Each row below is a small network's average activation on inputs in which a field has the value named, seen along a few directions.
Related values have similar rows: they may be neighbours, one step apart, or belong to one group.
In the rows, zero is written as 500.
Strong random noise was added to every row along 4 fixed directions; ignore it. To show where, here is one row again and again, with new noise each time:
[452, 447, 455, 634, 526, 386, 398, 471, 330, 239, 609,  98, 543, 405, 420,
 377, 435, 612, 566]
[354, 493, 536, 513, 441, 486, 550, 475, 597, 465, 521, 511, 558, 547, 511,
 400, 459, 520, 531]
[448, 519, 283, 621, 518, 353, 427, 575, 419, 204, 612, 270, 629, 620, 396,
 441, 496, 658, 407]
[548, 410, 578, 582, 610, 336, 377, 411, 247, 266, 533,  57, 508, 240, 437,
 389, 401, 530, 718]
[535, 548, 350, 469, 613, 323, 491, 572, 509, 325, 460, 571, 640, 646, 437,
 566, 532, 531, 444]
[689, 425, 703, 306, 889, 420, 443, 342, 375, 479, 281, 551, 393, 284, 468,
 802, 579, 300, 644]


Rera, 9 values:
w2: [335, 458, 509, 507, 334, 563, 538, 505, 788, 537, 541, 517, 634, 736, 427,
 374, 361, 480, 455]
w7: [904, 566, 366, 394, 584, 442, 421, 641, 284, 518, 507, 661, 453, 489, 461,
 691, 567, 463, 401]
w8: [394, 688, 242, 682, 291, 569, 589, 825, 557, 415, 633, 576, 521, 650, 530,
 569, 566, 648, 125]
w6: [813, 514, 578, 459, 508, 211, 494, 629, 300, 691, 310, 773, 486, 239, 601,
 514, 453, 319, 755]
w3: [500, 374, 828, 372, 431, 599, 556, 447, 609, 939, 517, 586, 514, 348, 642,
 363, 373, 246, 913]
w1: [954, 527, 549, 249, 629, 246, 507, 586, 434, 684, 271, 782, 495, 489, 494,
 505, 393, 275, 683]
w5: [441, 472, 573, 446, 495, 501, 472, 351, 586, 514, 420, 452, 488, 468, 478,
 427, 451, 527, 628]
w9: [274, 464, 833, 552, 303, 826, 651, 260, 609, 797, 420, 586, 311, 262, 738,
 397, 501, 485, 574]
w4: [825, 511, 568, 344, 985, 375, 398, 294, 165, 311, 264, 318, 469, 155, 493,
 698, 630, 424, 738]
The values of Rera form a ring.
Question: Name the neighbours of w6, in listed order.
Answer: w7, w8
Question: Name the neighbours of w2, in listed order.
Answer: w3, w5

Fige, 9 values:
y5: [470, 546, 210, 585, 520, 325, 404, 594, 467, 244, 657, 234, 740, 656, 411,
 352, 461, 718, 547]
y6: [530, 375, 779, 331, 566, 648, 513, 358, 571, 771, 435, 649, 361, 475, 534,
 542, 472, 249, 583]
y1: [513, 507, 697, 534, 500, 397, 554, 383, 397, 419, 346, 331, 567, 193, 602,
 226, 363, 494, 884]
y2: [ 64, 460, 714, 492, 390, 908, 637, 270, 827, 634, 507, 610, 406, 561, 543,
 601, 600, 461, 322]
y4: [590, 564, 548, 521, 380, 372, 534, 477, 426, 477, 395, 568, 436, 317, 583,
 400, 442, 518, 507]
y8: [444, 655, 426, 486, 445, 458, 682, 688, 687, 579, 356, 950, 608, 599, 582,
 575, 592, 477, 521]
y9: [365, 379, 721, 573, 250, 731, 475, 463, 518, 703, 675, 348, 293, 420, 550,
 312, 381, 488, 531]
y7: [623, 448, 419, 580, 523, 668, 433, 496, 297, 511, 646, 296, 314, 495, 436,
 710, 565, 573, 141]
y3: [561, 435, 477, 356, 715, 447, 417, 492, 560, 585, 501, 606, 486, 573, 428,
 675, 582, 380, 587]
The values of Fige form a ring.
Question: Name the neighbours of y6, in listed order.
Answer: y9, y3
Question: Name the neighbours of y2, in listed order.
Answer: y5, y1
